A small network was shown many inputs. Here are its activations along a few directions, one row for each input.
In each table, some parts of the input vary, and every possible input appears once, in random order.
Descriptions start from the smaller parts, as in this example, which fits no table here: one of 6 places along a line, together with either a single point or one of 11 places along a line or (one of 3 separate values, together with one of 8 places around a ring).
Shared parts are said once, and a part with two or three values counts as separate values.

Other details of the inputs shift rows strongly along two fixed directions, in all tables alike. That doesn't count.

Rows:
R1: -2,12,-41,27,40,-24,-36,26,6,-4,32,6,-22,68,-34,14,-34
R2: 14,3,33,-40,-22,-2,3,-30,5,24,-19,1,-1,-40,29,-11,11
R3: -9,17,-28,10,24,-6,11,-8,21,-14,25,-8,-11,63,-13,16,-14
R4: -1,1,-1,-16,0,-51,7,-52,-10,29,32,-28,-17,-2,2,46,-38
R5: 2,-16,-10,5,24,-35,45,-28,-17,-5,46,-10,-2,1,3,29,-15
R6: -13,23,-20,1,27,8,-22,33,43,-17,-3,52,-14,67,-5,-17,-8
R7: -7,20,-14,19,26,19,-35,24,42,-32,4,0,-2,69,-22,-31,-6
R8: 18,-3,28,-4,-44,75,-39,30,-6,15,-71,7,20,-61,4,-35,53
R9: 9,17,-22,12,40,8,-42,45,27,-12,3,38,-13,59,-16,-33,-3
R10: 1,-16,11,5,5,-52,-19,-33,-40,38,26,-35,-26,-33,3,52,-19
R11: 1,-35,-9,19,12,-66,25,-11,-55,22,51,-16,-7,-47,-4,51,-20
R12: -1,13,-17,15,14,25,-45,32,27,7,2,22,-10,30,-21,-6,7
R13: 2,-4,25,5,-28,41,-10,10,-4,-14,-39,-28,20,-32,3,-32,27
R14: 6,7,25,-27,-79,49,15,-1,-6,18,-64,-14,29,-75,18,-16,49
R15: -10,36,4,-14,24,36,-73,6,64,0,-23,45,-30,72,-3,-21,-6
R16: 4,-13,-13,-7,-14,-65,57,-23,-47,9,29,-25,7,-29,6,32,-29
R17: 15,-13,25,-27,-52,19,32,-10,-15,18,-29,1,29,-85,22,-12,33
R18: -17,-13,-19,12,-2,-29,9,-11,-21,8,26,0,-8,-4,-11,51,-29
R19: -16,-27,-14,13,-10,-53,30,-24,-58,13,26,-23,-4,-27,-7,68,-41
R20: 5,27,-18,1,27,61,-29,12,68,-22,-5,31,-3,74,-15,-32,12
R21: 8,17,-7,-1,13,56,-15,6,38,-18,-21,14,5,46,-9,-28,12
R22: 10,-3,12,4,-26,48,-35,23,2,16,-32,9,9,-42,-5,-13,36
R23: -5,6,-17,5,32,3,-18,23,25,-14,3,49,-9,52,-7,-12,-22
R24: 20,-10,39,-23,-45,49,36,-5,-33,-4,-59,-17,28,-77,36,-36,50
R25: 18,-6,14,-1,-10,30,-20,32,-16,5,-37,12,7,-36,8,-35,27
R26: 4,-15,33,-18,-53,29,17,11,-43,5,-62,5,20,-81,31,-18,30
R27: 0,37,-23,-9,4,50,-34,22,73,-4,-12,39,2,63,-19,-33,4
R28: -5,-11,-13,5,23,-40,46,-24,-17,-4,46,-12,-5,10,5,30,-14
R29: -11,-5,7,-7,-15,7,6,12,-5,4,-14,26,3,-22,13,2,13
R30: -4,25,-35,22,38,7,-51,38,42,-4,15,27,-21,79,-32,-5,-12
R31: 18,-11,19,-1,-11,36,-22,29,-8,9,-38,20,12,-42,6,-33,34
R32: -5,17,-29,8,50,-22,18,-2,29,-23,40,14,-15,78,-7,2,-19
R33: -2,29,-14,-1,18,57,-22,12,59,-17,-9,24,-3,66,-10,-28,17
R34: 2,-7,37,-23,-63,39,11,18,-33,3,-73,9,23,-80,33,-27,47
R35: 19,-16,42,-23,-42,49,35,-10,-26,0,-53,-10,30,-78,32,-29,52
R36: -2,-7,-27,3,-4,-38,26,-26,-10,14,41,-16,2,-2,-16,45,-35
R37: -22,-9,-11,7,-23,-37,24,-10,-38,10,9,-18,-6,-21,-2,54,-18
R38: 8,0,45,-10,-36,52,-4,23,2,-19,-58,-6,29,-50,23,-63,59
R39: 10,-19,50,-7,-43,33,18,7,-31,-9,-50,-27,31,-87,27,-42,46
R40: -17,-15,1,21,-9,-41,25,-16,-29,-3,27,-51,4,-20,-5,36,-8
R41: 0,22,-38,1,10,-16,-1,2,19,-5,19,2,-4,57,-22,6,-36
R42: 12,-2,5,6,-21,34,-29,25,-19,10,-37,-6,5,-31,-5,-14,18
R43: -6,12,20,2,24,4,-47,-17,42,-3,8,-11,-21,38,-3,-15,-2
R44: 10,-14,-7,-9,-13,-45,49,-18,-41,9,16,-18,9,-34,7,17,-28
R45: -24,-8,-21,11,-2,-38,13,-9,-23,10,30,-4,-11,3,-11,56,-30
R46: 7,5,9,-23,-28,20,16,4,14,10,-19,18,17,-29,12,-21,24
R47: -2,-34,16,15,5,-47,38,-19,-43,-6,29,-35,13,-43,3,19,-11
R48: -3,-11,-29,16,22,-47,41,-33,-39,-7,44,-42,-9,23,-11,47,-45
R49: -15,-25,-13,29,18,-57,21,-27,-22,-4,63,-43,-2,-1,-19,50,-33
R50: 3,30,2,-13,38,29,-40,-21,60,-6,2,12,-27,80,-1,-18,-4
R51: 1,12,4,9,37,38,-34,27,66,-30,5,36,5,50,-11,-54,16
R52: 20,-12,31,-29,-55,29,30,-5,-20,15,-48,0,33,-84,24,-25,32
R53: -12,6,-10,18,40,-26,-1,11,27,-25,34,3,-6,51,-10,-11,-11
R54: 3,-8,-19,-1,-21,-36,35,-23,-38,12,16,-34,6,-22,-7,35,-36
R55: 9,-6,25,-7,-27,41,-19,31,-3,16,-40,20,12,-57,14,-30,52
R56: 1,-18,-17,1,-18,-47,42,-34,-41,19,28,-34,8,-30,-10,51,-37
R57: -10,22,-3,14,21,47,-45,27,66,-23,-4,17,2,59,-19,-39,16
R58: 4,36,-17,-1,18,58,-26,19,52,-29,-22,19,-2,78,-11,-42,12
R59: 8,-14,76,-25,-38,26,-9,-23,-7,12,-47,-24,9,-87,40,-37,56
R60: 2,18,-21,12,39,7,-38,43,39,-6,6,41,-15,57,-15,-25,3
R61: 4,-14,1,-2,-3,-35,56,-24,-47,-7,16,-31,6,-24,16,19,-3
R62: -5,27,12,-20,34,23,-58,10,60,-3,-18,59,-28,62,10,-33,-3
R63: -11,2,0,-4,-33,9,0,8,-25,1,-29,-2,3,-20,2,12,2
R64: -5,-5,-28,0,10,-78,50,-21,-20,8,53,-12,-5,10,-4,43,-41
R65: -2,-13,-2,-5,48,-82,35,-61,-22,7,70,-28,-32,27,11,52,-46
R66: -13,11,-33,13,22,-8,-19,14,6,-12,9,17,-17,58,-19,14,-42
R67: -5,2,15,5,12,13,-5,14,27,-15,5,8,8,8,1,-30,20
R68: -10,-7,-12,3,14,-16,1,8,1,-1,18,32,-7,9,1,14,-16
R69: -9,-20,-7,26,17,-37,11,-16,-18,-9,38,-37,2,7,-19,29,-29
R70: 2,-28,12,3,21,-85,5,-38,-54,36,46,-29,-29,-41,13,55,-28
Description of these inputs: one of 2 separate values, together with one of 5 places around a ring, together with either a single point or one of 6 places around a ring.
Question: The inputs of R59 and R43 match in every part but the choice among 2 separate values. If R61 is changed in the same way as R59 into R43, which row does it become?
Answer: R58
Question: The inputs of R11 and R22 match in every part but the choice among 2 separate values. If R67 is changed in the same way as R11 into R22, which row does it become?
Answer: R57
Question: Which other rows agree with R65 in the choice among 2 separate values and the place on the ring of 5? List them by row number.
Answer: R5, R24, R28, R32, R35, R61
Question: Which other rows agree with R56 in the choice among 2 separate values and the place on the ring of 5? List them by row number.
Answer: R4, R14, R27, R36, R41, R54
Question: Change only the choice among 2 separate values in R46. List by row number the other rows that result.
Answer: R27

Rows:
R71: -11,-26,-13,12,-34,-53,35,-17,-72,27,20,-38,1,-60,-7,73,-22
R72: -5,17,-28,8,38,-15,4,-10,30,-23,33,-2,-11,79,-16,-1,-33
R73: -6,5,-51,11,51,-60,36,-12,5,-17,64,11,-14,79,-16,28,-61
R74: 17,9,55,-26,-38,91,-7,22,24,-20,-83,13,30,-47,33,-83,77
R75: -11,15,-48,11,39,-33,22,-12,25,-19,52,5,-11,87,-23,24,-50
R76: 3,30,-30,5,25,43,-56,53,53,-9,-21,66,-10,72,-20,-39,-3
R77: 2,-23,10,7,-30,-9,9,15,-42,18,-9,-8,12,-71,3,14,15
R78: -2,-31,11,7,-11,-52,63,-46,-55,2,38,-64,11,-54,9,45,-9
R79: 0,-23,21,10,-30,-3,0,-3,-43,17,-10,-34,8,-70,2,22,19
R80: 16,14,66,-51,-41,68,-14,-26,34,14,-68,8,10,-52,45,-52,63
R81: -2,30,-20,11,22,48,-69,40,56,-11,-22,38,-12,73,-23,-36,0
R82: -6,9,-23,24,54,-8,-48,34,27,-15,22,32,-22,71,-21,-13,-22
R83: -1,-32,2,4,-14,-60,77,-31,-58,3,38,-41,17,-58,9,40,-13
R84: 9,6,49,-32,-31,43,-51,-8,16,33,-55,16,-9,-48,26,-21,39
Question: Describe the family of inputs behind these rows.
Answer: one of 2 separate values, together with either a single point or one of 6 places around a ring
Question: The inputs of R74 and R82 match in every part but the choice among 2 separate values. If R78 is changed in the same way as R74 into R82, which row does it become?
Answer: R79
Question: Change only the choice among 2 separate values in R81. List by row number the other rows that result.
Answer: R72
Question: Change only the choice among 2 separate values in R83. List by row number the other rows that result.
Answer: R77

Rows:
R85: 2,28,-19,-13,-3,34,-20,26,27,-1,-34,44,-1,40,-4,-22,-7
R86: 3,-1,36,-5,-55,75,-16,26,-3,-2,-76,-5,25,-60,15,-37,68
R87: 6,20,3,-8,29,4,-25,-6,38,-9,4,5,-11,49,0,-30,-7
R88: -1,3,-18,23,32,0,-24,17,11,-14,15,1,-7,48,-25,-3,-19
R89: -1,6,-16,5,33,-3,-19,17,9,-7,11,29,-18,41,-4,-3,-14
R90: 18,-1,44,-24,-50,55,-18,28,-13,8,-78,11,19,-74,29,-53,55
R91: 5,-3,33,-13,-49,50,-20,13,1,22,-53,8,15,-68,15,-16,56
R92: -3,-9,34,-12,-51,34,-15,7,-6,20,-40,3,16,-73,14,-9,43
R93: 1,-27,-4,11,-5,-72,17,-22,-54,31,42,-36,-6,-50,-6,52,-26
R94: -13,-29,-5,11,0,-76,43,-22,-69,15,35,-24,-11,-38,7,64,-28
R95: -12,-20,18,-3,-26,-25,20,-4,-44,8,-8,-7,2,-55,17,21,3
R96: -2,-35,-4,11,5,-76,36,-23,-72,15,36,-27,-10,-41,5,56,-37
R97: -3,3,-26,14,37,-20,-26,4,16,9,40,16,-20,40,-20,21,-23
R98: -1,-17,12,-4,-20,-12,51,-16,-25,-2,3,-21,19,-46,15,10,19
R99: 7,-6,-4,-17,-39,-6,57,-22,-29,3,-4,-19,26,-41,10,18,3
R100: -7,12,-7,0,21,15,6,11,43,-26,9,23,7,42,-5,-30,3
R101: -8,20,8,5,-7,72,-48,42,48,-23,-46,27,9,27,-6,-53,34
R102: 0,-3,-4,-1,-49,12,21,-4,-35,6,-28,-25,13,-44,0,19,6
R103: 10,9,-9,4,30,15,1,10,36,-21,11,19,6,44,-7,-33,-2
R104: -3,11,-10,0,43,-16,-6,-23,23,-8,33,-1,-22,56,-2,8,-23
R105: 2,4,-24,10,43,-15,19,-2,20,-19,44,8,-4,53,-10,-1,-20
R106: -3,22,-23,-12,16,-12,4,-24,27,-2,20,5,-16,66,-10,12,-33
R107: 9,11,-1,2,15,33,-50,23,39,6,-12,32,-4,22,-14,-25,9
R108: -4,-20,4,14,-17,-9,17,-6,-47,4,3,-36,6,-44,0,26,6
R109: 4,-19,20,-7,-5,-34,26,-44,-33,11,13,-39,-2,-37,16,25,-9
R110: 3,-17,11,12,-21,-15,10,2,-45,6,-4,-40,11,-47,-2,11,3
R111: 4,29,25,-19,2,66,-36,8,62,-13,-45,27,-2,32,13,-52,38
R112: -16,8,-10,3,41,-39,-1,-24,26,-14,46,-2,-22,61,-5,19,-38
R113: 7,8,-21,9,38,-22,12,5,24,-19,38,5,-1,51,-12,-19,-22
R114: -5,15,-40,2,13,-13,-13,4,24,15,23,19,-16,48,-23,25,-38
Question: The inputs of R96 and R107 match in every part but one. If R90 is changed in the same way as R96 into R107, which row does it become?
Answer: R93
Question: Describe the family of inputs behind these rows.
Answer: one of 5 separate values, together with either a single point or one of 5 places along a line
Question: Which other rows agree with R101 in the choice among 5 separate values? List them by row number.
Answer: R86, R88, R102, R108, R110
Question: Which other rows agree with R111 in the choice among 5 separate values? List them by row number.
Answer: R87, R104, R106, R109, R112
